A small network was shown many inputs. Here are its activations along a few directions, one row for each input.
Each table varies a few parts of the input and shows all the possible inputs, shuffled.
A made-up example of a description, with smaller parts first: one of 6 places along a line, together with either a single point or one of 11 places along a line or (one of 2 separate values, together with one of 8 places around a ring).
Shared parts are said once, and a part with two or three values counts as separate values.
In the rows, 128 means zero.

Other details of the inputs shift rows strongly along two fixed directions, in all tables alike. That doesn't count.

A family of inputs:
r1: [123 143 140 134 124 146 128 129 114 122 128]
r2: [153 109 113 135 117 112 134 146 124 116 134]
r3: [121 133  94 121 123 105 132 120 166 111 143]
r4: [120 133 137 139 129 130 128 125 130 121 138]
r5: [117 139 147 113 137 143 120 122 117 137 116]
r6: [119 141 132 130 131 136 130 130 127 119 136]
r7: [ 98 161 131 127 124 142 129 109 134 111 144]
r8: [146 100 121 128 125 116 139 135 132 131 127]
r9: [161 103 152 145 139 129 110 141 103 144 117]
r10: [ 96 160 128 126 128 136 125 103 136 113 146]
r11: [119 138 125 114 122 139 139 126 120 128 116]
r12: [112 149 126 132 135 134 124 115 134 119 137]
r13: [160  95 145 123 130 121 118 145 107 144 110]
r14: [138 115 153 121 133 138 122 129 103 146 108]
r15: [136 120 120 120 123 116 124 122 135 129 123]
r16: [157  91 107 120 126  95 140 145 139 128 125]
r17: [ 99 158 139 114 130 149 122 116 129 124 127]
r18: [121 129  95 132 120  98 128 111 162 110 148]
r19: [158 104 158 134 146 138 106 146 106 155 103]
r20: [141 121 154 131 135 142 108 132 107 145 109]
r21: [144 110 119 146 133 113 133 143 137 123 133]
r22: [122 136 131 116 133 133 122 119 130 132 119]
r23: [126 131 153 142 130 145 124 136 109 130 124]
r24: [ 30 224 156 115 122 188 126 103 106 193 144]
r25: [109 143 130 119 128 133 125  99 138 133 124]
r26: [146 113 142 138 140 128 125 145 115 132 127]
r27: [ 91 164 126 119 128 142 127 110 132 114 136]
r28: [158  90 108 129 130 104 145 147 140 129 129]
r29: [160  97 106 140 123  96 129 141 138 118 138]
r30: [147 103 116 118 124 112 140 143 128 130 121]
r31: [159 103 104 137 120 104 143 156 135 113 136]
r32: [160  89 105 133 123 103 140 138 142 129 128]
r33: [120 136  92 116 113 111 142 131 158 104 142]
r34: [157 104 150 140 137 130 110 143  98 144 109]
r35: [116 139 142 127 138 140 118 124 116 130 125]
r36: [161  91 102 129 112 107 150 149 133 123 126]
r37: [135 126 136 141 135 126 120 124 130 130 133]
r38: [122 132  92 111 105 107 144 122 153 105 139]
r39: [120 138 156 122 135 148 111 122 113 137 118]
r40: [128 126 143 123 134 149 135 133 114 139 115]
r41: [120 138 134 130 125 134 125 123 120 121 135]
r42: [135 120  88 137 125  91 139 126 171 107 155]
r43: [107 148 120 116 125 125 122  99 151 124 132]
r44: [ 94 159 124 121 121 136 126 107 133 113 139]
r45: [118 133 100 141 127 105 137 120 168 109 151]
r46: [148 104 141 136 135 133 125 129 120 149 114]
r47: [111 142 128 118 125 134 128 104 131 131 122]
r48: [112 145 132 125 129 132 115 108 143 129 130]
r49: [118 141 128 134 138 130 121 117 136 124 135]
r50: [155 108 145 135 126 135 120 151  94 136 110]
r51: [148 106 121 124 120 112 126 144 130 124 128]
r52: [144 114 162 135 139 142 109 139  90 145 110]
r53: [ 84 160 123 121  99 133 135 128 121 183 157]
r54: [144 117 162 140 149 145 105 138  94 152 104]
r55: [158  97 112 138 124  98 133 145 139 117 143]
r56: [110 147 129 128 134 132 127 118 134 117 139]
r57: [127 128  99 136 116 112 147 140 149 103 143]
r58: [148 111 168 129 148 150 111 134  90 165  92]
r59: [157  95 109 126 128  98 130 151 143 124 132]
r60: [119 138 125 129 134 129 121 121 129 123 128]
r61: [129 126 139 116 124 134 124 129 116 132 118]
r62: [119 138 134 142 129 133 125 121 133 121 134]
r63: [ 91 165 130 105 127 146 129 106 134 120 129]
r64: [129 126 103 138 110 110 145 135 148 103 145]
r65: [107 147 124 141 128 127 127 108 151 117 144]
r66: [125 135 117 122 114 126 132 130 136 116 130]
r67: [121 134  88 123 114 107 142 129 152 101 144]
r68: [129 122 125 139 132 119 134 136 137 120 139]
r69: [150 110 149 123 125 142 128 142  92 145 100]
r70: [133 119 117 120 130 119 132 124 134 132 120]
r71: [103 146 119 119 119 137 143 109 141 120 136]
r72: [132 125 135 121 136 128 119 123 130 140 117]
r73: [ 88 164 128 120 135 154 134  95 141 127 129]
r74: [146 120 145 136 134 142 125 149  97 133 116]
r75: [120 139 156 138 137 152 125 137 108 131 122]
r76: [147 108 154 122 130 140 124 139  94 148 103]
r77: [131 127 101 136 128 107 136 128 156 109 147]
r78: [150 117 166 145 142 148 110 138  93 145 112]
r79: [128 127  97 112 114 110 143 133 147 111 133]
r80: [116 138 146 128 143 153 126 113 125 145 116]
r81: [119 138 129 122 126 148 142 129 121 129 118]
r82: [122 135 117 129 127 123 133 129 134 114 141]
Description of these inputs: one of 2 separate values, together with either a single point or (one of 5 places along a line, together with one of 8 places along a line).
The inputs of r47 and r70 match in every part but the choice among 2 separate values. If r25 is changed in the same way as r47 into r70, which row does it become? -> r58
The inputs of r68 and r4 match in every part but the choice among 2 separate values. If r59 is changed in the same way as r68 into r4, which row does it become? -> r39
The inputs of r60 and r34 match in every part but the choice among 2 separate values. If r35 is changed in the same way as r60 into r34, which row does it become? -> r52
Change only the choice among 2 separate values in r54. List by row number the other rows that result. -> r18
Start at r42 and move only the place on the line of 5, one step at a time. The first step leads to r77. Which rows follow, in order? -> r26, r6, r31
Change only the choice among 2 separate values in r50. List by row number the other rows that result. -> r67
Start at r79 and move only the place on the line of 5, one step at a time. The first step leads to r63. Which rows follow, in order? -> r5, r22, r72
Start at r23 and move only the place on the line of 8, one step at a time. The first step leads to r7. Which rows follow, in order? -> r41, r44, r51, r61, r76, r71

A family of inputs:
r83: [150 112 153 137 150 147 123 157  99 135 110]
r84: [138 117 112 130 127 111 129 115 158 117 132]
r85: [155  98 164 136 153 133 108 136  95 161 100]
r86: [ 96 152 121 105 117 120 133 119 143 130 141]
r87: [101 151 114 131 134 130 133 107 147  92 137]
r88: [ 84 177 116 111 122 141 123  77 161  87 148]
r89: [131 122 126 135 130 127 141 136 133 120 135]
r90: [155 102 151 122 131 137 119 151  86 176  97]
r91: [182  80 152 147 147 137 121 180  87 141 100]
r92: [181  68 122 143 131  97 126 154 115 128 125]
r93: [123 134 153 134 135 153 127 129 117 162 120]
r94: [ 97 147 115 129 115 128 142 113 156 134 145]
r95: [165  83 119 150 135 101 132 139 137 136 126]
r96: [100 157 103 119 115 132 144 103 153 136 140]
r97: [110 151 107 128 137 133 138 124 151 100 142]
r98: [114 138 114 113 129 113 129 126 148 123 143]
r99: [141 109 116 143 130 118 135 139 145 138 135]
r100: [139 121 124 139 133 128 140 137 133 118 133]
r101: [111 140 118 136 123 132 142 122 143 109 141]
r102: [156 108 124 171 122 101 118 161 124 144 153]
r103: [105 146 117 114 132 111 125 103 150 113 141]
r104: [ 63 205 216 104 139 226  94  98  47 177  83]
r105: [133 122 121 133 142 120 132 127 134 105 128]
r106: [169  90 168 140 137 148 123 178  76 154  93]
r107: [ 99 153 122 119 124 137 142 126 139 115 136]
r108: [156  95 123 146 130 109 137 138 126 112 125]
r109: [104 149 113  99 111 121 133 118 131 135 132]
r110: [143 113 113 141 135 117 137 135 151 138 138]
r111: [142 120 120 156 122 102 111 152 122 143 148]
r112: [ 89 188 228 123 166 231  87 101  56 138  75]
r113: [ 59 200 220 126 164 223  86  76  67 166  86]
r114: [147  98 121 124 124 107 131 149 130 154 123]
r115: [133 125 102 114 110 118 142 130 130 131 137]
r116: [130 117 115 131 129 117 127 134 140 137 129]
r117: [108 140 109 131 132 122 140 114 163 129 149]
r118: [145 112 108 124 115 120 143 151 120 123 119]
r119: [127 141 160 125 128 167 134 132  86 147 103]
r120: [106 138 118 115 115 125 140 122 138 129 148]
r121: [110 141 111 119 116 127 143 115 142 143 135]
r122: [110 148 114 115 129 120 128 119 151 120 142]
r123: [143 122 157 122 134 158 128 153  79 150  95]
r124: [102 144 105 119 132 118 132 113 159 128 144]
r125: [110 139 105 113 105 126 141 119 129 126 139]
r126: [142 125 160 133 142 157 109 135 100 112  97]
r127: [121 134  93 112 114 112 139 120 147 138 133]
r128: [187  59 124 137 115  98 135 180 107 147 125]
r129: [110 143 112 137 138 122 134  96 162 121 143]
r130: [ 91 158 119 116 127 121 123  95 150 107 140]
r131: [162  86 122 134 134 101 130 139 125 125 133]
r132: [108 150 123 123 126 140 141 130 137 114 133]
r133: [109 157 112 157 111 114 130 130 140 102 170]
r134: [173  97 167 146 160 146 113 154  84 136  95]
r135: [ 99 155 118 112 120 130 124  92 154  94 145]
r136: [124 134 125 109 125 114 115 114 144 107 128]
r137: [147 121 162 138 146 152 108 121 114 141 104]
r138: [147 117 118 115 126 106 114 125 143 107 125]
r139: [153 107 158 131 139 140 101 133 104 142  95]
r140: [131 125 116 128 130 124 133 131 138 123 145]
r141: [122 148 113 156 122 117 122 145 130 104 159]
r142: [113 140 114 131 122 125 127 100 163 109 135]
r143: [116 139 111 124 135 124 128 119 152 132 137]
r144: [117 135 121 120 125 120 125 129 139 125 135]
r145: [143 112 169 139 128 153 130 153  86 150 105]
r146: [142 108 130 131 120 121 145 149 122 131 128]
r147: [170  76 121 138 124 101 140 162 130 158 127]
r148: [126 131 124 132 121 127 130 114 141  91 127]
r149: [104 149 114 115 111 133 152 116 131 121 133]
r150: [174  75 107 126 114  98 133 162 115 155 112]
r151: [135 130 124 130 127 127 129 114 142  94 126]
r152: [111 139 103 108 107 121 144 119 135 128 142]
r153: [153  97 110 132 113 111 141 146 127 151 124]
r154: [ 92 155 120 109 112 124 131 117 143 126 140]
r155: [102 166 112 119 132 139 126  99 156  78 133]
r156: [ 83 178 107 144 109 119 122 111 146 104 184]
r157: [190  63 124 148 136  93 138 159 119 123 120]
r158: [126 122 116 137 137 113 135 110 153 128 138]
r159: [189  69 172 141 148 138 113 178  70 168 104]
r160: [142 108 155 129 131 140 117 149  98 167 105]
r161: [ 93 161 116 106 117 123 133 112 151 125 144]
r162: [102 151 108 120 105 133 152 115 135 114 134]
r163: [135 118 111 131 139 108 126 115 147 127 129]
r164: [129 128 120 121 136 109 122 116 141 117 132]
r165: [118 141 106 118 128 116 120 100 161 108 131]
r166: [ 98 154 109 113 125 121 122  90 165 107 136]
r167: [150 108 121 142 135 112 138 128 135 109 131]
r168: [138 118 125 133 119 124 147 143 131 125 132]
r169: [129 121 122 131 126 127 129 134 128 126 139]
r170: [151 105 157 129 135 138 116 152  99 171 105]
r171: [190  63 124 134 119  99 136 178 111 148 127]
r172: [ 74 203 220 103 146 227  93 101  44 183  80]
r173: [135 119 115 124 118 116 122 117 142  99 135]
r174: [122 132 115 128 133 118 129 107 143 111 145]
r175: [152 112 112 123 122 124 145 152 117 127 116]
r176: [132 126 124 129 125 123 132 117 143  95 128]
r177: [ 91 175 116 136 113 113 113 121 143 114 169]
r178: [130 134 163 118 134 146  99 122 107 126 104]
Describe the family of inputs behind these rows. -> one of 6 places along a line, together with either a single point or (one of 3 separate values, together with one of 5 places along a line)
The inputs of r106 and r145 match in every part but the place on the line of 6. If r83 is changed in the same way as r106 into r145, which row does it become? -> r89
The inputs of r93 and r161 match in every part but the place on the line of 6. If r96 is changed in the same way as r93 into r161, which row does it become? -> r172
The inputs of r155 and r138 match in every part but the place on the line of 6. If r123 is changed in the same way as r155 into r138, which row does it become? -> r109
Change only the place on the line of 5 in r136. List by row number the other rows that result. -> r86, r98, r103, r109
Start at r112 and move only the place on the line of 6, one step at a time. The first step leads to r176. Which rows follow, in order? -> r135, r136, r166, r84
Start at r147 and move only the place on the line of 6, one step at a time. The first step leads to r114. Which rows follow, in order? -> r86, r120, r146, r107
Change only the choice among 3 separate values in r115. List by row number the other rows that result. -> r125, r152

A family of inputs:
r179: [164 101 160 126 139 135 100 159  78 165  94]
r180: [118 130  80 125  94  85 152 124 157 111 168]
r181: [ 70 195 176 131 162 185 104  77 118 115 128]
r182: [124 134  87 143 115  92 136 125 177  77 167]
r183: [228  24 106 120 124  68 125 179 131 134 102]
r184: [178  73 121 148 109 108 141 194  96 167 134]
r185: [ 99 147 110 125 122 123 156 133 148 153 150]
r186: [124 127 179 105 127 180 121 134  69 198  89]
r187: [114 130  68 122 109  97 167 136 173 147 150]
r188: [114 129  76 117  93  95 159 134 162 129 169]
r189: [178  89 172 158 160 148 106 137  94 130  83]
r190: [113 137  81 140  92  92 150 131 154 108 176]
r191: [ 45 218 115  86 120 186 167  81 144  39 124]
r192: [ 72 191 184 143 161 191 106  68 122 100 119]
r193: [153 121 185 149 144 157  95 158  76 142 107]
r194: [234  30 105 152 145  72 125 179 127 126 115]
r195: [144 136 209 136 157 191  89 133  57 161  71]
r196: [131 110  93 126 133  97 139  91 187  82 134]
r197: [ 69 189 135 126 127 146 112 107 129 117 151]
r198: [ 75 184 173 112 160 186 106  66 119 127 109]
r199: [229  30 103 141 125  58 125 196 132 120 125]
r200: [111 147  95 124 120 101 134 106 178  81 160]
r201: [120 131  70 118  91  88 152 121 160 116 155]
r202: [149 105 161 154 137 149 135 182  83 190 118]
r203: [118 121  76 104  92  89 154 109 164 121 148]
r204: [129 136 194 126 149 164  91 143  63 165  99]
r205: [ 88 166 144 103 133 154 116  80 143 116 118]
r206: [129 125 187 105 146 165  94 128  71 174  81]
r207: [107 144  98 111 101 126 147 127 135 152 138]
r208: [110 146 127 163 141 132 125 101 156  78 147]
r209: [128 131  88 152 134  96 135 118 176  80 169]
r210: [152  93 159 119 138 147 136 159  91 201  93]
r211: [108 154 104 115 120 122 122 109 155 105 131]
Describe the family of inputs behind these rows. -> either a single point or (one of 4 places along a line, together with one of 8 places along a line)
Start at r196 and move only the place on the line of 8, one step at a time. The first step leads to r198. Which rows follow, in order? -> r205, r183, r206, r203, r186, r210
Start at r182 and move only the place on the line of 4, one step at a time. The first step leads to r200. Which rows follow, in order? -> r195, r205
